Each row below is a small network's average activation on inputs in which a field has the value named, seen along a few directions.
Values that are neighbours, or in one group, have similar rows; names and order tell nothing.
In the rows, zero is written as 128.

Other fields vary at random and push rows far along two fixed directions, the same in every table; ignore that.
To show where, the next rows are all for the same value of a field, averaged over different records:
[131 114 127 143 120 129 134 117 114 134 133 172 130 116  58]
[132 124 126 122 124 131 145 145 130 139 117 119 119 144 130]
[122 104 130 143 126 119 120 110 114 134 120 163 125 120  72]
[ 91  39 160 136 164  60  44  89 121 148  51  94  85 149 161]
[126 103 132 131 130 116 125 125 123 137 110 134 117 133 107]
[159 184 101 123  91 181 209 166 129 126 174 165 149 129  76]
[132 121 125 123 122 131 144 138 126 134 121 130 121 139 119]
[115  78 140 159 129 105  95  82  99 137 117 198 122 103  24]

K, 21 values:
k20: [118 139 128 129 136 121 119 138 140 133 118 127 132 127 132]
k1: [134 134 129 132 121 135 136 132 115 127 147 135 134 125 132]
k17: [116 153 127 150 130 142 118 127 128 125 139 153 146 122 131]
k19: [108 129 132 113 149 109 105 126 159 138  99  58 117 161 212]
k11: [119 102 136 123 135 109 114 129 132 139  97 100 106 153 157]
k21: [148 144 109 117 123 154 163 145 141 134 145 113 130 135 144]
k14: [129 146 142 134 121 119 110 109 115 112 146 152 126 102  98]
k9: [115 102 127 146 139 111  77  83 129 127 121 156 132  98  95]
k10: [137 129 138 133 115 112 117 121 119 123 123 112 114 128 146]
k16: [129 131 133 122 129 134 142 115 136 123 143 150 136 113 105]
k4: [127 176 123 127 116 138 135 152 138 126 152 126 144 125 157]
k15: [126 159 130 133 103 136 120 132 124 120 135 110 129 115 154]
k13: [120 143 136 104 145 138 130 150 138 121 125  82 125 159 218]
k7: [138 113 125 131 131 131 136 121 122 137 121 137 133 126 104]
k8: [135 167  99 123 118 151 146 134 138 114 155 139 160 103 114]
k3: [131 100 121 126 138 117 128 119 125 106 130 131 136 115 115]
k18: [161 170  88 107 103 172 198 160 138 118 167 128 154 120 125]
k12: [132 155 127 112 134 148 154 158 134 133 127  68 118 163 223]
k5: [121 106 147 134 145 107 105 120 123 125 120 150 124 122  91]
k6: [129 117 125 114 136 132 132 125 137 117 131 106 121 125 143]
k2: [128 128 148 124 139 127 113 145 127 126 128 105 129 143 169]
Each value of K is a pair of two hidden parts, and every pair occurs once (3 first parts, 7 second parts).
Q: Changing only the second part turns k5 into k3. k20 has the same second part as k5; what does that change turn k20 into?
A: k8
Q: Changing only the second part turns k7 into k10. k19 has the same second part as k7; what does that change turn k19 into?
A: k15
Q: Changing only the second part turns k13 into k2. k17 has the same second part as k13; what does that change turn k17 into?
A: k4

M, 15 values:
m3: [115 118 133 144 151 104 115 127 136 139 127 144 134 133 106]
m9: [123  73 130 106 133  97 116 139 119 149  70  62  89 171 200]
m7: [ 89 122 149 158 140 112  84  87  96 115 126 201 148  99  69]
m2: [137 171 123 118  99 165 188 168 130 139 139 139 119 162 104]
m13: [127 121 123 112 141 133 136 155 160 156 108  99 115 174 191]
m11: [155 114 108 108 122 148 171 144 136 108 122 104 131 140 150]
m15: [138 130 113 105 144 150 177 145 156 153 126  82 126 152 158]
m10: [126 132 106 126 135 149 126 124 143 114 157 166 157  94  62]
m12: [139 156 121 128 119 134 129  94 128 104 178 153 153  92  94]
m1: [ 90  73 163 137 138  65  43 101 123 127  78  70  94 130 221]
m5: [155 171  89 113 101 155 181 141 141 105 155 131 138 106 106]
m8: [141 181 131 153 105 165 140 142 109 121 165 152 133 123 124]
m4: [104  67 177 179 133  75  47  69  78 142  95 193 118 108  34]
m6: [163 141 133 101 119 140 164 161 126 119 151 110 116 124 143]
m14: [118 148 120 130 138 129 102 123 138 129 123 111 149 112 158]
Each value of M is a pair of two hidden parts, and every pair occurs once (5 first parts, 3 second parts).
Q: Changing only the second part turns m3 into m7. m6 has the same second part as m3; what does that change turn m6 into?
A: m1
Q: Changing only the second part turns m14 into m15. m8 has the same second part as m14; what does that change turn m8 into?
A: m2

C, 18 values:
c16: [105 128 143 117 147 118 102 120 139 113 121 111 123 129 166]
c12: [132  97 134 126 135 106 131 132 121 147 113 138 115 148 104]
c17: [133 133 136 156 123 128  98 112 104 125 142 164 135 103  98]
c1: [122 158 134 119 143 134 123 150 148 136 129  79 126 161 221]
c7: [139 117 104 103 124 147 167 152 139 140 119  99 116 146 145]
c9: [105  84 142 122 174  91  76 103 142 127  95  78 123 135 187]
c8: [132 119 135 133 121 124 133 120 108 106 144 157 129 119  96]
c5: [136 151 132 127 112 130 129 133 128 106 141 125 132 110 148]
c14: [ 84  85 149 142 159  83  64 102 125 148  76 118 114 136 155]
c15: [140 198 115 115  96 152 170 170 142 126 141  88 125 156 184]
c3: [124 135 129 119 130 136 131 148 142 131 130 130 138 136 117]
c18: [130 134 107 131 128 146 143 128 142 121 137 160 146 110  83]
c13: [116  96 150 147 131 113 111 108 103 137  96 154 114 137  86]
c4: [144 143  96 121 106 147 154 136 140 125 143 124 141 124 127]
c2: [153 161 118 147 107 172 183 150 112 138 173 169 143 124  88]
c11: [145 121 125 126 125 139 152 111 119 120 142 150 128 117  78]
c10: [134 143 127 110 110 137 144 148 144 135 129 103 119 134 146]
c6: [127 100 129 146 133 100  93  81 106 124 133 158 137  79  75]
Each value of C is a pair of two hidden parts, and every pair occurs once (6 first parts, 3 second parts).
Q: Changing only the second part turns c16 into c8. c14 has the same second part as c16; what does that change turn c14 into?
A: c13
Q: Changing only the second part turns c17 into c2. c10 has the same second part as c17; what does that change turn c10 into?
A: c12
Q: Changing only the second part turns c6 into c11. c4 has the same second part as c6; what does that change turn c4 into?
A: c7
